These are the activations of a small neural network, seen along a few directions. Each row is one input.
Each table varies a few parts of the input and shows all the possible inputs, shuffled.
Descriptions start from the smaller parts, as in this example, which fits no table here: one of 5 places around a ring, together with either a single point or one of 9 places along a line or (one of 3 separate values, together with one of 6 places along a line).
Shared parts are said once, and a part with two or three values counts as separate values.

Other details of the inputs vary at random and push rows far along two fixed directions, the same in every table; ignore that.

Table:
r1: [ 65 -20 -54 -52  -8   9 -18 -26  34 -10  19   2]
r2: [ 13 -48 -33 -53   8  13 -18  13  29 -24  20  11]
r3: [ 49 -47 -66 -19 -40   9  -6   9  40  19   3  16]
r4: [-54  23  11  18  16  -3   9 -35 -22  78   7 -25]
r5: [-51  42  -7  30  22  -7   9 -34  -3  58  42  -7]
r6: [  3  23  19  10  27   6   7 -30 -34  48  56 -24]
r7: [ 56  13 -48 -43 -23  17 -13 -49   8  49   2   5]
r8: [-56  -7  17   0   3   2  -3  19  -8 -48 -32  14]
r9: [ -9   9  24  26  31 -19   8  31 -25 -70   2  -4]
r10: [ 12 -55 -18 -39  -8  14 -16  20  25 -25 -23  -2]
r11: [ 23 -48 -23 -35 -11  -5 -23  21  25 -25 -27  10]
r12: [-62  39   5  15  31  -5   6 -39 -20  68  52 -10]
r13: [-48  -2  36  28 -13 -37  30  23   6 -58 -42  20]
r14: [ 21   0  32   3  -1   9  -6  31   3 -53  -9  -5]
r15: [  8 -14  24  20   9 -10  -1  30 -17 -60 -31 -20]
r16: [ 20  27  17  22   2  -3  12 -12 -50  50  22 -17]
r17: [-43  34   6  44   4 -28   3 -26  -6  51  -7 -13]
r18: [-53  52  18  37   7   4  12 -22   7  52  15 -10]
r19: [ 41 -52 -45 -52 -27  24  -3  10  16  20   9  10]
r20: [-46  40  -3  37   2 -14   0 -28  -6  51   0  12]
r21: [-58  33  14  25   1  -1  26 -29 -32  73  15 -14]
r22: [-12   6  23  29  17 -12  12  39 -33 -81 -38  10]
r23: [ 80 -13 -15 -27  -1  22 -14  11   9  11  20   0]
r24: [-45  27  -1  33   5  -4  10 -36  -9  76   3 -22]
r25: [ -5 -15  34  17 -14  11  17  24 -26 -48 -14 -17]
r26: [ 48 -35   6 -15   1  24  -2  -4 -10   7   6 -26]
r27: [ 81 -33 -31 -28   8   6 -10  13 -10   6  -3  -5]
r28: [-41   9  23  16  17 -43   7  -3  22 -41   3  22]
r29: [-48   2  26  17 -17 -25   7  31 -10 -47 -30   9]
r30: [ 15 -16  21   9   4   3  -4  24 -12 -46 -21 -21]
r31: [-40  -3 -11  23   1 -25 -10  17  37 -70  -1  15]
r32: [-40  23  24  26 -12 -20   7  -3   1 -64 -59 -28]
r33: [ 12  21   2 -20   2  -2 -13 -13   8  50  26  13]
r34: [ 25   1 -38 -42  12  -9 -21 -21   6  51  54  15]
r35: [-38   0  11  -5  -2 -11 -11  14  -6 -30 -29  25]
r36: [  2  -6  21  24   1  -8  20  53 -30 -82 -33   0]
r37: [ 73 -23 -25 -36  -6  29 -21  -3  -8  21  11   6]
r38: [-57 -19   3   2   1  14   2  14   7 -44 -36  14]
r39: [-30  31  26  24  11 -45  13 -35  -7  61  -5   3]
r40: [  8   1  15  13   6   0  -4  24 -23 -48 -20   4]
r41: [ 26 -27 -58 -15 -31  23  11 -17  20  67  19  -1]
r42: [ 67  -4   0 -29  -8  39  -6 -14   5  49  42  -9]
r43: [ 12 -45 -22 -37 -11  36 -11  17  50 -24  -8  14]
r44: [ 82 -13 -24 -31   9  19  -8  18   6   4  19   7]
r45: [-16  31  11 -15  14  16  -6 -22  -5  67  30  -4]
r46: [ 45 -38 -15 -37 -15  -8  -8  17  69 -33 -12  41]
r47: [ 29 -36 -37 -16 -22  12 -19  23  69 -37  -6  24]
r48: [-39  44  26  25  10 -32  13 -34 -12  50   0  25]
r49: [  7 -11  28  12 -14   3   9  35 -19 -56 -18  -7]
r50: [ 24 -17 -57 -23 -12  31  -5 -30  21  67  14  15]
r51: [-47  27  24  30 -28 -17  23   6 -10 -65 -55 -19]
r52: [  9  -7  18   9  15  -4  -5  22 -12 -53  16  -9]
r53: [-24  69  29  19  -1  -3   8 -38   0  39   0 -23]
r54: [  2  21  21   7   8  18   6 -29 -37  46  24 -12]
r55: [  2   7  15  19  23 -14  -2  23 -20 -50  11  -7]
Each input here is: one of 5 separate values, together with either a single point or one of 4 places along a line or one of 6 places around a ring.
Q: The inputs of r34 and r33 match in every part but the choice among 5 separate values. If r2 is changed in the same way as r34 into r33, which row does it become?
A: r45
Q: The inputs of r8 and r10 match in every part but the choice among 5 separate values. If r20 is changed in the same way as r8 into r10, which row does it become?
A: r17
Q: Which other rows agree with r13 in the choice among 5 separate values? List them by row number.
A: r3, r16, r19, r21, r25, r29, r36, r41, r49, r51
Q: Start at r26 and move only the place on the line of 4, one step at a time. The first step leads to r30. Which rows follow, in order?
A: r15, r27
Q: Which other rows does r7 become when the choice among 5 separate values takes its other values? List them by row number.
A: r1, r32, r51, r53

Table:
r56: [ 24 -21 -25  -8  -1  -8 -10  12  28 -24   7  20]
r57: [ -6  25  -2  23  -5  -3  19 -28 -20  71  14  -8]
r58: [ 19 -16 -32 -39  -2  13 -16 -13  47   6  12  18]
r59: [  8  17 -24  -7 -16  12  -1 -37  -4  85  20  -5]
r60: [-23  52  46  24  32  -2   6  -4 -33   4  33 -17]
r61: [ 31 -18  -9 -20   4 -17  -4  15  12 -31  -8  13]
r62: [-20 -51 -20 -20   4   8  -3  25   2  -9   9   8]
r63: [  5 -11  27  14  -1  24   4  24 -16 -48 -19 -25]
r64: [-33  28  37  31  17 -27   1  14 -25 -58  -9  -4]
r65: [  5 -29 -17 -22 -25  22  -7  -1  40  -6 -23  -3]
r66: [-27  35  33  30   2 -11  15  -3 -47   4 -19 -20]
r67: [ 21   0 -32 -16   4   0 -17 -23  24  44  27  17]
r68: [ -3 -12  18  10 -12 -10  13  19  -9 -38 -44   4]
Q: What is each input in this table made of?
A: either a single point or (one of 2 separate values, together with one of 6 places along a line)
Q: Which other rows does r60 become when the choice among 2 separate values takes its other values? List them by row number.
A: r63

Table:
r69: [-19 -20  14 -15 -13   1  -4  11  15 -39 -26   8]
r70: [ -8 -13 -31   3  -7   8  -3 -10  11  71  21  -1]
r71: [  3  -2 -13   0 -19 -15   2  11  -3 -21 -26   6]
r72: [ 80 -37 -40 -50   7  12 -33  23  25 -15  33  19]
r73: [-39 -17  -4  10 -10  -2   3  20   8 -26 -13  -8]
r74: [-15  19  -4   6  -9 -18  11  -4  -5  14  -6   6]
r75: [-16  13  -7   2  19 -24 -14   1   9  -8  -6   8]
r76: [ 25  13 -16 -24   4  -9  -7 -27  11  49  62  14]
r77: [-45  -7  -3  23   5   6   9   0   2  23   2   3]
r78: [-12  13 -13   3  -3  14   2 -23  13  20   7  -7]
r79: [ 41 -20 -41 -40   3  17 -11  -5  32  -1  44  26]
r80: [-16  30  18  27   6  10   7 -11 -19  -5 -11 -18]
r81: [-19  20   0   0   9 -16  -3   9  16 -20  26  14]
r82: [ 19   7 -29 -11  -9   1   7 -29  -4  62  20  13]
r83: [ 41 -31 -38 -22  -7  14  -6   6  -5  26  12 -15]
r84: [-47  26  12  32  -1   7   4 -14  12  15 -11   4]
r85: [-17 -32  -5  -1 -11  -1   3  13  12 -29  -8  -4]
r86: [  2   8  -4   5 -15 -17  10 -17  -2  24   1   8]
r87: [ 14   2 -28 -38  -2  23  -5 -36  -1  77  32   8]
r88: [ -9  20  51  13   8   4   5   6 -32   0  -5 -13]
r89: [-30   7   4  16  28 -20 -13   5   4 -42 -17  12]
r90: [ 15   7  33  23  -2   7   6  11  -7 -40 -16 -19]
r91: [-30  10  19  30 -11  -3  -1  -5  30 -12 -19   2]
r92: [ 34   6 -23 -18  17 -17 -22 -43   3  68  32   8]
r93: [ 32 -39 -35 -22 -22  12   3   9  10 -32 -24  14]
r94: [-31  17   4  24  -9 -22  11   7   4  13 -18  15]
r95: [-27  22   3  23 -11   0  -1  -9  23  20 -11  -2]
r96: [-11  12  14 -11  -2  -5   1 -23 -15  21  -1  -6]
r97: [ 39   4  -8 -31  -4  11 -11 -32 -20  68  19  -7]
r98: [ -4  26  31  29  10  -5  23   5 -39   2  -9  -6]
r99: [ 50 -27  -3  -9  -6  32  -2  26  12 -53 -14  -6]
r100: [-28  32  29  27  35 -35 -11 -14 -20  -6   3   0]
r101: [ 11 -15 -25  -5  -5   8  -3 -29  12  89  33   3]
r102: [ 16 -59 -36 -26 -12  22   1  15  12 -35 -13  -2]
r103: [ 27  13 -15 -15  20   8  -9 -13  -5  36  71  13]
r104: [-18  -6  -8  15 -10  -3  11  11  13  -9 -25  28]
r105: [-27  28  17  24  39 -20  -9  -8 -24  -3   6   3]
r106: [ 10  11   7   3  27   3  -5   1 -13  -8  34   7]
r107: [ 16 -29 -15  -5 -23 -11   2   9  29 -16 -20  30]
r108: [ 26 -14 -25 -10   8  23   7 -17 -22  61  30 -18]
r109: [ 46  12  -4 -14  21  -8 -14 -18 -11  52  62   2]
r110: [-33  38  13  21  -4 -10   5 -15 -12   3 -14 -23]
r111: [-40  22  19   6   2   3   7 -14 -21   6 -11  -5]
r112: [-38  25  17   2  -4  -6   2  -7 -18   4 -19  -6]
r113: [ 90 -42 -57 -42 -23  13 -10  14  15  -1 -11  16]
r114: [  3   8   3  14   0  -3  12   1 -27  -2 -14   2]
r115: [ 42   7   2 -22  12  29  -3 -13 -27  57  27  -5]
r116: [ 74 -43 -47 -40 -29   5  -3 -10  19   9  -5  16]
r117: [-33  20  28   7  26 -30  13 -10  20 -11   9  -3]
r118: [-38 -23  25  -1 -12   1  -1  21  24 -45 -35  17]
r119: [-38 -18  10  -4 -11   3  -7  33  27 -42 -39  14]
r120: [  1  21  21  19  -3  -5   2 -15 -12  -6  -7 -22]
r121: [-53   3  19   7   2  14   4   4   4  -1 -21  16]
r122: [ 19   1  19  14  -8  15   0  29   7 -56 -29 -18]
r123: [ 67   8   2  -4  -4   0   8 -21 -26  65  26  -6]
r124: [-50  -2  -1  17   3   4  15   0 -10   3   5 -14]
r125: [ -1 -26  -8 -23  18   2   7  13  46 -57  -7  11]
r126: [ 20  12   3   9  -6 -16   9 -13 -20  19  -4   0]
r127: [-17  35  16  25   1  -1   3  -3 -14  -6 -15 -23]
r128: [ 24  -7  15  12  -9  -8  12  43 -12 -51 -30   1]
r129: [-38  19  10  -6  -4  -2   2  -3  -3   9  -7  -1]
r130: [-39  22  21   2  27 -31  13   8  28 -20  -2  -3]
r131: [-39   6   2  19  -3 -10   7   2 -16   6  -5 -18]
r132: [-30  27  10  19  -2   4   9 -21 -12   0  -9 -14]
r133: [-12  26  40  12   9   5   3  17 -30  -2  -8 -17]
r134: [ 40 -61 -10 -12  -5  31   4  43   1 -55  -8  -5]
r135: [ 17 -36 -17 -17 -24  11  -9  10  45 -54 -22   3]
r136: [-24  17  24   7   8  10   0  -1 -27   0 -13  -6]
r137: [  8  23  -2  -7  15  -8 -14   7   1  10  54  10]
r138: [  2 -21 -19 -13 -23   9  -8  20  41 -53 -30   3]
r139: [ 24 -40 -19 -18  14 -10 -31  41  25 -87 -28  15]
r140: [ 27 -22  -9 -32  -9  12 -16  15   1 -17 -17   2]
r141: [ 42 -55  -8 -18  -7  18  -2  46   6 -47 -10 -13]
r142: [-10   3  38  29   7   0  13   8 -37   7   6 -25]
r143: [-12  27  26  13  18 -18  -2   1 -11  -9  43   5]
r144: [-20  -6   5   8  -6 -10   7 -11 -14   5  -1 -14]
r145: [-24  28  20  20  -6 -11   8 -27 -11   5  -7 -17]
r146: [  4  -4   4   6   1  -3   3  -6 -21  22   7 -17]
Q: What is each input in this table made of?
A: one of 3 separate values, together with either one of 6 places around a ring or (one of 4 separate values, together with one of 5 places along a line)
Q: The inputs of r122 and r99 match in every part but the choice among 3 separate values. If r83 is changed in the same way as r122 into r99, which row does it become?
A: r108
Q: The inputs of r130 and r117 match in every part but the choice among 3 separate values. If r110 is changed in the same way as r130 into r117, which row does it become?
A: r145
Q: Which other rows does r74 become when the choice among 3 separate values takes its other values? List them by row number.
A: r82, r86
Q: Which other rows does r69 become when the choice among 3 separate values takes its other values? List them by row number.
A: r87, r129
Q: Which other rows does r98 become when the choice among 4 separate values takes its other values? List them by row number.
A: r99, r115, r134
